These are the activations of a small neural network, seen along a few directions. Each row is one input.
In each table, some parts of the input vary, and every possible input appears once, in random order.
A made-up example of a description, with smaller parts first: one of 8 places around a ring, together with either a single point or one of 11 places along a line or (one of 3 separate values, together with one of 6 places along a line).
Shared parts are said once, and a part with two or three values counts as separate values.

Other details of the inputs shift rows strongly along three fixed directions, in all tables alike. That doesn't count.

A family of inputs:
row 1: [-24 -12 -30 -36  -3  -9  35   4 -26  20 -11]
row 2: [ 17 -11  17   4  -8  -1 -13   6  18  -5   7]
row 3: [-52  29 -35  24 -35  89 -33 -64 -42  45  11]
row 4: [  3  18   4  19   3   4 -22   7  10 -21 -16]
row 5: [ 19  -3  22  -9  -9   4 -20   1   7 -19  -7]
row 6: [ 13 -19 -10  18  25 -16  17 -31   2   1 -15]
row 7: [  1  10   0  28   2  -8 -11   8  21  -6   0]
row 8: [ 24  15  19  -9 -16   7   1   0   9 -15  -9]
row 9: [-26 -29 -10 -16   4 -19  22  -8 -39  26  13]
row 10: [  7   2   8  32  -1   3  -8   4  18 -15  -3]
row 11: [ 17  -4  21 -10  -6   6 -21  10  12 -12  -9]
row 12: [  9  15  -3  -1  10   8 -17  17  17  -9   5]
row 13: [-30 -10 -11 -26 -21   3  -8  30 -17  -6   3]
row 14: [  9  21  24   3  14   5 -16  17  -1 -15  16]
row 15: [ 12  -3  13  12   4   9  -2   6  21 -14  13]
row 16: [ 21  15  18 -10 -14  10   1   8  13  -7 -10]
row 17: [ 18 -15  -7 -19  24 -12  -4 -26  -3  19 -19]
row 18: [-35   8  -2 -29 -32   5  15  28 -14  -7  -2]
row 19: [  8 -13 -19  19  28 -20  13 -24   3  11 -13]
row 20: [ 10 -12 -27  16  29 -25  11 -10   6  16 -10]
row 21: [-20  -9   5 -14 -35   2  26  13 -12 -16  10]
row 22: [ 19  21  11 -11 -13   4  -3   9  12  -7  -7]
row 23: [ 13 -15 -12   2  32 -10  16 -25   8  13   3]
row 24: [  6  18  -8  17   7  -3 -21  18  14 -12 -12]
row 25: [ 23   5  13   3 -15   1   9   6  20  -2   4]
row 26: [ 19 -22  -9  -6  19 -19   5 -24   4  22  -3]
row 27: [ 10  -1   9   3  -5 -10 -16   8  20   4   9]
row 28: [ -1  20   2  16   6  -3 -20  14  16 -16 -16]
row 29: [-37  -7  -5  -6 -13   5  10  20  -4 -11  20]
row 30: [ 12   6  18  -1   3  16 -10  -1  10 -28   1]
row 31: [-19 -18 -28 -21  -5 -17  39   2 -18  23   2]
row 32: [  6  23  18  21  11  -8 -20  17  -5 -18  -3]
row 33: [-26 -35 -16 -15  11  -3  38 -19 -24   0   5]
row 34: [ 17 -19 -19  -5  21 -21   3 -14   6  30   0]
row 35: [12  8 20 15 12 -5 -6 13  8 -7 26]
row 36: [ 10   7  17   0   5  19 -11   8  15 -21   0]
row 37: [  4  17   8  -3   9   8 -15  14  20 -14   2]
row 38: [ 24   9   5 -15  23 -19  19 -19 -14  27  -7]
row 39: [-38  -3   0  17 -14  -6   8  23 -28 -11  15]
row 40: [-24   2   9  -8 -27  -7  21  23 -23   1  22]
row 41: [-24 -25   8 -13 -27   0   5  13 -13 -18  12]
row 42: [ 14 -11  -9   6  31 -11  10 -32  -5  -5 -32]
row 43: [-25  -2  -2 -13 -34   1  21  19 -10  -6  12]
row 44: [  8   8  11 -10  -4  -2 -26  11  14  -1  -5]
row 45: [ 14 -13 -21   1  34 -15  13 -14  11  20   5]
row 46: [ -4  43 -20  61 -20  78 -53 -74 -11  43 -14]
row 47: [ 18  -3 -11  -7  13 -21  26 -19  12  30  -5]
row 48: [-36  -6  14 -23 -22   2  -7  27 -39  -7  13]
Each input here is: one of 2 separate values, together with one of 4 places along a line, together with either a single point or one of 5 places along a line.
Changing only the place on the line of 4 turns row 33 into row 6. The same change can be made to row 23. Which row results?
Answer: row 19
Changing only the place on the line of 4 turns row 5 into row 30. The same change can be made to row 17. Which row results?
Answer: row 3
Which other rows does row 46 become when the choice among 2 separate values takes its other values? List them by row number.
Answer: row 10
List by row number the other rows that have the place on the line of 4 and the choice among 2 separate values in common with row 46.
Answer: row 4, row 24, row 28, row 32, row 42
